A small network was shown many inputs. Here are its activations along a few directions, one row for each input.
In each table, some parts of the input vary, and every possible input appears once, in random order.
Descriptions start from the smaller parts, as in this example, which fits no table here: ring(5) and (point or ring(9) or (values(3) and line(4))).
Shared parts are said once, and a part with two or three values counts as separate values.
(in the rows, 128 means zero)

Other details of the inputs vary at random and push rows far along two fixed directions, the same in every table; ignore that.

Table:
R1: [148 137 129 143 162 106 166 136 109 126 130 124  83 111]
R2: [157 122 138 153  65 156  72 127 133  96 108 120 132 118]
R3: [126 146 143 136 178  91 192 136  86 134 117 145 100 130]
R4: [190 174 136 160 160 141 196 125 120 125 124  95  68  99]
R5: [ 80 109 128  98 208  63 209 153 114 147 143 149 115 134]
R6: [190 192 148 146 170 142 199 130 112 141 108  86  60 111]
R7: [ 67  90 127 112 170  70 127 141  90 148 136 166 132 131]
R8: [181 144 118 162  94 147 108 125 157 110 117 115 111 121]
R9: [178 152 137 142 170 151 140 122 130 145 118  81  74 105]
R10: [104 105 130 113  47 173  34 104 137 117 124 120 185 129]
R11: [ 66 109 132  89 159  87 157 141 101 119 148 174 163 136]
R12: [187 156 130 141 177 154 155 117 141 150 120  81  63 106]
R13: [ 53  94 119  97 163  55 153 150 125 135 136 175 164 157]
R14: [126 145 122 120 135 133 161 122 116 141 132 124 118 126]
R15: [ 64 114 117  94 160  74 130 125 101 162 132 168 163 164]
R16: [195 177 152 136 162 146 189 141 135 115 121  96  81 109]
R17: [123 106 125 128  87 152 100 135 169 107 140 116 157 132]
R18: [ 86 107 123 121 206  61 169 143 100 163 147 161 106 143]
R19: [157 150 120 140  90 173 122 120 144 125 134 103 130 130]
R20: [160 155 124 134 200 108 163 127 128 162 118 113  80 132]
R21: [163 135 121 156 127 136 140 132 138 120 137 118  98 125]
R22: [133 131 122 123  61 161  85 123 170  92 130 134 177 136]
R23: [160 152 130 125 134 156 136 111 137 146 127  91 104 117]
R24: [182 147 123 155 142 136 162 126 136 122 128 106  73 103]
R25: [134 158 118 129 137 122 155 128 124 143 123 132 128 141]
R26: [ 41  65 117 105 120  84  80 130 109 138 139 184 172 140]
R27: [167 143 126 153 140 124 121 131 151 140 118 113  95 123]
R28: [ 76 102 119 107 190  86 136 130 102 161 142 157 133 153]
R29: [125 137 131 128  74 166  96 116 127 117 126 118 152 120]
R30: [101  92 114 134  11 176  39 102 145  88 128 148 201 128]
R31: [141 106 140 146  58 162  39 126 143 109 107 116 146 119]
R32: [ 36  86 118  85 129  90 126 138 114 116 160 193 199 161]
R33: [134 123 140 124  52 177  43 109 136 117 109 108 165 129]
R34: [177 164 129 135 152 154 156 121 140 154 135  84  89 126]
R35: [139 119 140 132 107 154  69 120 126 126 104 112 134 125]
R36: [ 70 110 124  88 163  88 171 137 111 126 150 172 156 138]
R37: [150 115 144 131  63 165  78 137 158  96 110 105 152 117]
R38: [ 50  96 110 114 119  76 119 130 100 128 131 203 191 163]
R39: [159 136 120 157  77 171 111 117 148 108 135 117 137 126]
R40: [146 121 135 128 101 153 116 136 158 104 127  99 133 108]
Description of these inputs: line(5) and (values(2) or ring(6)).
- The inputs of R6 and R14 match in every part but the line(5) part. If R35 is changed in the same way as R6 into R14, which row does it become? => R12
- The inputs of R15 and R23 match in every part but the line(5) part. If R8 is changed in the same way as R15 into R23, which row does it become? => R24
- Which other rows does R27 become when the line(5) part takes its other values? List them by row number. => R7, R18, R26, R31
- Start at R1 and move only the ring(6) part, one step at a time. The first step leads to R4. Which rows follow, in order? => R29, R10, R9, R7
- Which other rows agree with R21 in the line(5) part? List them by row number. => R17, R18, R19, R28, R32, R34, R39

Table:
R41: [110 114 129 133 127 112 129 134 111 122 119 148 131 128]
R42: [116 115 129 121 145 112 135 135 123 121 128 137 128 128]
R43: [ 84 101 117 110 137 110 103 121 114 141 134 147 147 141]
R44: [169 147 127 138 108 164 127 128 173 121 126  96 122 121]
R45: [110 123 122 127 137 106 155 131 110 127 133 150 124 126]
R46: [163 166 139 132 180 118 177 130 117 148 117 106  82 115]
R47: [115 127 125 122 168 112 141 129 105 152 135 136 114 135]
R48: [ 89  91 126 117  68 134  36 114 129 110 124 162 190 142]
R49: [115 112 132 136 138 104 136 140 119 126 126 138 122 129]
R50: [160 151 131 131  89 167 124 124 150 115 124 100 137 129]
R51: [180 165 130 147 190 133 177 120 123 152 127  98  64 116]
R52: [115 108 124 121 108 146  85 119 143 137 130 120 146 129]
R53: [111 105 119 133  76 147  66 111 124 129 119 134 155 131]
R54: [ 85 102 119 108 126 108 125 130 122 119 143 157 154 134]
R55: [105 122 130 113 134 126 125 122 109 146 128 128 136 137]
R56: [164 152 136 138 158 129 143 134 126 136 122 113  92 121]
R57: [ 98 120 117 111 146 102 144 133 127 129 136 152 144 145]
R58: [122 140 123 122 164 105 169 139 119 135 138 143 124 142]
R59: [114 120 125 130 149  97 163 140 118 133 141 140 116 126]
R60: [155 134 141 135  81 170 103 125 143 107 118 101 136 118]
R61: [174 149 135 152 145 127 142 135 136 138 117  98  81 116]
R62: [113 125 125 122 148 111 153 127 116 124 143 151 128 129]
R63: [ 95 110 130 106 159  94 127 137 121 145 127 145 136 135]
R64: [ 85  95 120 125 127 102 102 127 111 148 134 148 144 142]
R65: [154 146 129 138 105 168 106 110 137 133 121  97 121 117]
R66: [163 139 122 151  94 148 120 130 157 119 125 105 126 126]
R67: [151 127 133 143  85 165  89 129 145 101 123 117 137 119]
R68: [173 160 145 132 146 142 152 130 129 139 115  93  91 117]
R69: [112 122 129 127 140 101 127 131 107 140 116 148 123 132]
R70: [ 93 117 120 117 130 107 127 126 122 124 137 164 161 150]
R71: [158 142 121 147  82 157 113 122 150 113 118 117 135 126]
R72: [162 151 132 131 176 126 192 138 142 137 138 103  81 109]
R73: [155 134 127 140  80 172 101 123 151 102 136 114 135 116]
R74: [115 113 132 120 144 116 134 138 133 126 128 130 131 126]
R75: [166 144 137 145  86 174 106 121 148 105 116  97 130 109]
R76: [122 124 128 116 160 102 134 132 120 137 125 134 117 131]
R77: [114 122 133 127 163 102 150 133 109 126 129 149 123 132]
R78: [101 125 132 110 133 116 154 131 113 127 139 140 138 132]
R79: [151 141 129 136  77 173 110 116 149 105 130 108 142 111]
R80: [ 83 119 121 109 110 116 122 126 122 125 133 158 175 148]
- The inputs of R64 and R61 match in every part but one. If R43 is changed in the same way as R64 into R61, which row does it become? => R76
- The inputs of R50 and R68 match in every part but one. If R58 is changed in the same way as R50 into R68, which row does it become? => R56
- Describe the family of inputs behind these rows. => line(5) and (values(2) or line(6))
- Which other rows does R45 become when the values(2) part takes its other values? List them by row number. => R59
- Start at R55 and move only the line(6) part, one step at a time. The first step leads to R65. Which rows follow, in order? => R47, R51, R43, R52
- Which other rows agree with R49 in the line(5) part? List them by row number. => R41, R42, R60, R67, R74, R75, R77

Table:
R81: [ 78  88 116 107 114 109  87 128 139 132 136 154 171 148]
R82: [ 98 147 129 103 245  63 228 140  82 173 136 147  89 138]
R83: [106  94 130 134  86 131  46 121 119 121 111 145 155 130]
R84: [ 75 131 135  99 213  59 223 148  78 151 141 163 121 141]
R85: [169 147 126 154 105 148 147 137 153 103 128 116 115 121]
R86: [ 58  94 116 103 117 106  88 116 100 143 132 169 178 156]
R87: [150 117 131 129 101 159  95 124 155 113 129 106 130 113]
R88: [171 150 127 135 105 174  94 106 147 143 121  86 115 121]
R89: [161 157 127 128 105 162 145 122 152 112 137 110 130 124]
R90: [207 167 139 163 172 133 173 131 129 137 113  88  48 101]
R91: [185 167 140 138 122 174 147 126 151 120 122  77  99 108]
R92: [145 123 130 154  94 146 104 130 141 111 122 121 126 118]
R93: [ 60  82 118 117  86 101  87 134 117 105 136 181 188 147]
- Describe the family of inputs behind these rows. => values(2) or line(5) or line(6)
- Start at R85 and move only the line(5) part, one step at a time. The first step leads to R93. Which rows follow, in order? => R92, R90, R83
